Here are a small network's activations along a few directions, averaged over the inputs that share one value of a field.
Values that are neighbours, or in one group, have similar rows; names and order tell nothing.
(in the rows, 500 means zero)
Random noise pushes rows far along 5 fixed directions. That doesn't count. These rows show it; they differ only by the noise:
[365 616 470 648 697 550 494 431 512 412 571 604 435 611 586 405]
[584 487 426 374 318 429 507 385 480 514 478 407 638 453 660 361]
[323 647 584 746 426 485 454 531 569 560 443 655 481 726 648 225]
[597 593 504 508 548 480 347 370 411 470 620 481 564 651 683 371]
[727 589 601 485 107 407 393 580 472 563 498 527 552 637 447 406]
[325 425 356 475 667 515 553 251 490 449 498 447 631 386 761 296]
[487 531 594 608 117 447 540 639 577 566 381 638 501 540 344 364]


Values of Feme:
v8: [466 619 404 394 432 382 577 522 613 597 485 377 388 493 578 551]
v15: [667 338 504 357 700 585 425 492 333 304 601 580 553 348 208 708]
v2: [730 435 239 132 427 482 719 442 475 484 358 301 536 287 696 650]
v12: [596 305 678 632 442 582 429 537 407 479 524 539 537 478 348 572]
v14: [609 577 458 382 608 475 419 371 383 477 614 357 358 473 600 709]
v10: [158 277 575 653 848 533 376 439 487 611 409 565 565 471 459 325]
v7: [251 509 558 617 490 445 507 633 654 615 292 613 571 601 547 248]
v3: [595 704 472 421 423 498 664 762 647 440 562 439 407 562 355 752]
v9: [857 309 641 441 646 553 208 368 234 376 783 441 747 474 369 615]
v6: [477 443 633 616 780 532 238 449 434 584 679 436 583 600 557 506]
v1: [337 467 587 674 322 490 442 490 485 582 403 635 619 537 502 260]
v13: [556 425 598 567 345 566 451 502 416 539 509 603 429 485 372 497]
v11: [546 397 492 511 647 586 564 529 518 456 566 445 370 386 359 804]
v5: [505 746 558 543 618 488 353 508 490 502 669 496 442 775 561 437]
v4: [242 613 642 816 778 565 446 622 556 600 386 700 247 743 567 441]
Each value of Feme is a pair of two hidden parts, and every pair occurs once (5 first parts, 3 second parts).
v13 and v2 share the first part; v13 and v5 share the second. Which value has the first part of v5 and the second part of v2?
Answer: v7
v1 and v9 share the first part; v1 and v14 share the second. Which value has the first part of v14 and the second part of v9?
Answer: v11

Values of Bovug:
y12: [352 519 422 467 376 420 688 589 685 562 396 416 494 376 507 405]
y8: [576 294 572 543 526 563 408 351 354 484 560 521 597 377 425 492]
y7: [580 571 210 244 668 538 714 372 496 248 529 424 504 334 631 651]
y9: [487 410 626 658 517 591 398 534 439 467 662 589 398 428 195 650]
y13: [462 478 545 651 425 536 600 602 552 469 406 580 544 496 443 512]
y10: [391 453 439 451 446 467 628 519 592 601 248 462 570 505 822 380]
y14: [602 246 586 362 621 485 337 424 387 550 543 385 713 355 486 489]
y1: [599 417 630 437 398 404 271 485 459 717 495 423 638 536 493 446]
y4: [458 440 578 633 315 550 450 449 429 519 449 603 527 547 509 309]
y5: [262 515 452 606 601 533 657 551 588 493 323 545 298 506 644 544]
y6: [308 490 469 628 856 563 374 216 390 425 636 573 457 513 563 381]
y15: [442 632 444 524 367 488 697 754 703 579 401 552 162 519 360 680]
y11: [421 429 455 428 650 497 529 440 523 488 522 427 689 464 645 390]
y3: [621 793 342 325 406 442 637 591 572 417 582 429 374 573 389 670]
y2: [442 506 542 564 675 493 299 309 384 479 603 514 730 624 677 233]
Each value of Bovug is a pair of two hidden parts, and every pair occurs once (5 first parts, 3 second parts).
y3 and y1 share the first part; y3 and y2 share the second. Which value has the first part of y2 and the second part of y1?
Answer: y14
y9 and y15 share the first part; y9 and y13 share the second. Which value has the first part of y13 and the second part of y15?
Answer: y10

Values of Difi:
b10: [160 446 540 766 435 537 484 377 524 626 446 665 533 510 573 145]
b4: [259 432 521 608 547 541 567 488 520 549 425 576 299 408 393 455]
b6: [548 388 428 347 675 529 606 554 536 395 469 503 584 315 348 644]
b2: [459 627 454 404 628 433 472 520 525 557 546 397 366 505 549 592]
b5: [549 734 515 554 517 484 492 566 519 381 627 621 366 649 215 575]
b8: [200 531 520 742 610 544 593 559 591 414 372 769 524 606 554 327]
b11: [463 471 458 589 496 627 713 617 544 336 424 693 336 444 342 608]
b15: [335 458 445 590 428 570 595 445 482 421 440 558 485 397 534 433]
b12: [361 456 488 543 382 474 571 481 537 492 464 571 644 490 562 325]
b9: [570 566 475 462 498 450 585 624 613 465 595 448 526 445 375 669]
b13: [782 517 549 339 595 458 253 361 347 608 635 229 641 643 752 559]
b3: [626 474 493 484 313 474 502 483 512 554 473 349 444 478 626 555]
b14: [752 233 576 271 325 417 365 446 411 664 410 294 758 324 634 441]
b1: [ 65 514 303 479 504 464 766 537 771 581 307 460 550 380 561 343]
b7: [465 261 492 481 704 584 491 296 383 508 409 460 560 336 614 479]
Each value of Difi is a pair of two hidden parts, and every pair occurs once (5 first parts, 3 second parts).
b13 and b14 share the first part; b13 and b12 share the second. Which value has the first part of b12 and the second part of b14?
Answer: b8
b11 and b15 share the first part; b11 and b6 share the second. Which value has the first part of b6 and the second part of b15?
Answer: b9

Values of Dama:
s6: [415 244 655 748 298 619 475 550 468 515 436 669 515 348 280 468]
s9: [404 475 344 508 754 616 661 366 437 345 533 542 261 383 397 698]
s10: [346 209 516 495 476 608 564 419 455 369 387 652 677 197 289 364]
s11: [420 260 391 322 614 486 602 430 471 400 482 470 730 256 340 441]
s1: [449 703 582 803 560 623 610 668 578 294 645 754 243 649 162 683]
s3: [564 796 461 595 740 560 408 481 423 345 773 696 232 757 447 595]
s5: [626 589 423 222  93 368 810 811 758 605 228 421 487 366 344 687]
s8: [523 531 324 449 586 532 633 429 479 418 357 428 486 503 777 521]
s14: [601 631 424 298 113 355 609 614 613 666 284 313 358 504 702 548]
s4: [762 482 304 178 390 452 677 527 527 331 686 290 569 278 232 828]
s2: [470 349 422 359 559 529 591 449 497 549 328 400 585 332 649 556]
s7: [685 671 843 783 169 462 368 843 565 654 486 614 296 821 317 607]
s15: [623 452 407 267 438 480 550 481 465 435 608 458 513 277 111 634]
s13: [355 310 553 548 802 532 363 412 462 502 577 535 479 342 191 529]
s12: [390 631 604 668 625 439 406 580 571 634 598 494 513 681 706 414]
Each value of Dama is a pair of two hidden parts, and every pair occurs once (5 first parts, 3 second parts).
s14 and s7 share the first part; s14 and s15 share the second. Which value has the first part of s15 and the second part of s7?
Answer: s4
s3 and s10 share the first part; s3 and s13 share the second. Which value has the first part of s13 and the second part of s10?
Answer: s5
